These are the activations of a small neural network, seen along a few directions. Each row is one input.
Each table varies a few parts of the input and shows all the possible inputs, shuffled.
A made-up example of a description, with smaller parts first: one of 6 places along a line, together with either a single point or one of 11 places along a line or (one of 3 separate values, together with one of 8 places around a ring).
Shared parts are said once, and a part with two or three values counts as separate values.
In the rows, zero is written as 128.

Other details of the inputs shift rows strongly along two fixed directions, in all tables alike. That doesn't count.

Rows:
R1: [191 121 201  78 130 136 163  96  71 174  62 165 123]
R2: [123  86 169 125 124 130 184 113 177 144 134 158 165]
R3: [154 195 119 128 157 108  85 158 137 123 109  96 109]
R4: [171 158 205 125  75 109 156  96  83 180 102 199 149]
R5: [122 185 105 138 146 108  89 140 114 133 125  91  81]
R6: [127 178 113 132 124  91 106 155  96 109 114 101  76]
R7: [210 126 204  72 137 139 159 109 100 157  56 168 153]
R8: [111 157  81 166 139 116  75 191 147 102 121  97 109]
R9: [111 160  77 141 135 109  74 131  87  94 143  79  96]
R10: [ 66  77 130 153  55 135 162  92 181 107 212 177 223]
R11: [ 49  39 105 135  98 141 170  65 177 110 233 118 158]
R12: [117 169  66 141 144 139  84 187 143 109 124  88 115]
R13: [222 134 215  78 140 111 162  95 127 169  80 170 143]
R14: [187 112 187 112 148 132 146  89  87 184  88 175 119]
R15: [140 168  96 129 152 143  78 175 112 102 107 106 116]
R16: [111 185 105 124 139 131  99 158 113 128 112  90  80]
R17: [204 119 204  97 132 111 163 111 101 150  59 177 152]
R18: [150 123 174  96 136 148 163 123 158 154 106 145 150]
R19: [152 171 100 127 145 108  73 143 106  91 117  93 125]
R20: [145 183 116 125 132  92  99 171 127  91 109 104 107]
R21: [ 56 156  34 138 120 135  77 175 168  40 193  50 122]
R22: [ 60  30  79 158 116 161 162  97 215 119 224 127 191]
R23: [122  66 158 138 123 142 172  96 116 152 129 172 135]
R24: [ 96  40 118 143 128 161 153  88 176 117 195 147 189]
R25: [115 158  79 161 145 119  77 182 121  82 127 103 118]
R26: [122 167  86 160 137 110 101 169 107 133 105 110  77]
R27: [ 70  48 132 109  96 159 188  81 162 125 192 134 154]
R28: [111 181 108 149 136 103 105 161 112 123 111  99  77]
R29: [178 112 195 106 123 110 168  97  74 161  72 168 122]
R30: [ 28  22  90 151 101 185 163  96 190 128 210 126 154]
R31: [132 171  83 150 148 115  86 149 110 142 119 102  82]
R32: [144  99 160 111 135 159 151 108 101 161 106 160 123]
Description of these inputs: one of 2 separate values, together with either a single point or (one of 3 separate values, together with one of 5 places around a ring).
Changing only the choice among 2 separate values turns R23 into R25. The same change can be made to R31. Which row results?
Answer: R22

Rows:
R33: [ 79  68 155 132 101 142 190 101 162 144 159 143 151]
R34: [152  99 181  97 150 157 162 105 132 165 105 149 118]
R35: [199 213 177  87 130  94 114 139  74 153  50 127  86]
R36: [ 99 159  95 167 117 121  95 163 107  92 129 108 116]
R37: [176 117 180  75 142 123 175  93 119 156  86 150 119]
R38: [118  60 147 139 135 157 154  81 163 159 155 142 160]
R39: [103 129  90 140 148 146  78 149 116  96 137 102 115]
R40: [126 139  91 134 134 117  88 151  97  85 136  85 121]
R41: [ 90 147  89 143 106 119  93 137 114  70 158 111 131]
R42: [ 96 158  94 169 122 107  94 145 140 112 145 112 112]
R43: [151 103 167 106 125 144 177 121 127 179 102 160 116]
R44: [106 112 125 134 108 114 145  95 147 124 183 143 159]
R45: [135  80 153 111 120 155 169 133 215 116 151 152 213]
R46: [104 145  65 159 126 125 100 147 137 126 152 113 112]
R47: [ 99 126  74 148 125 136 117 150 113 113 135 124 127]
R48: [217 194 164 108 161  91  97 138  86 156  64 127  94]
What is each input in this table made of?
Answer: either a single point or (one of 3 separate values, together with one of 5 places around a ring)
Which other rows does R44 become when the choice among 3 separate values takes its other values? List them by row number.
Answer: R35, R41
Which other rows does R33 become when the choice among 3 separate values takes its other values? List them by row number.
Answer: R36, R42
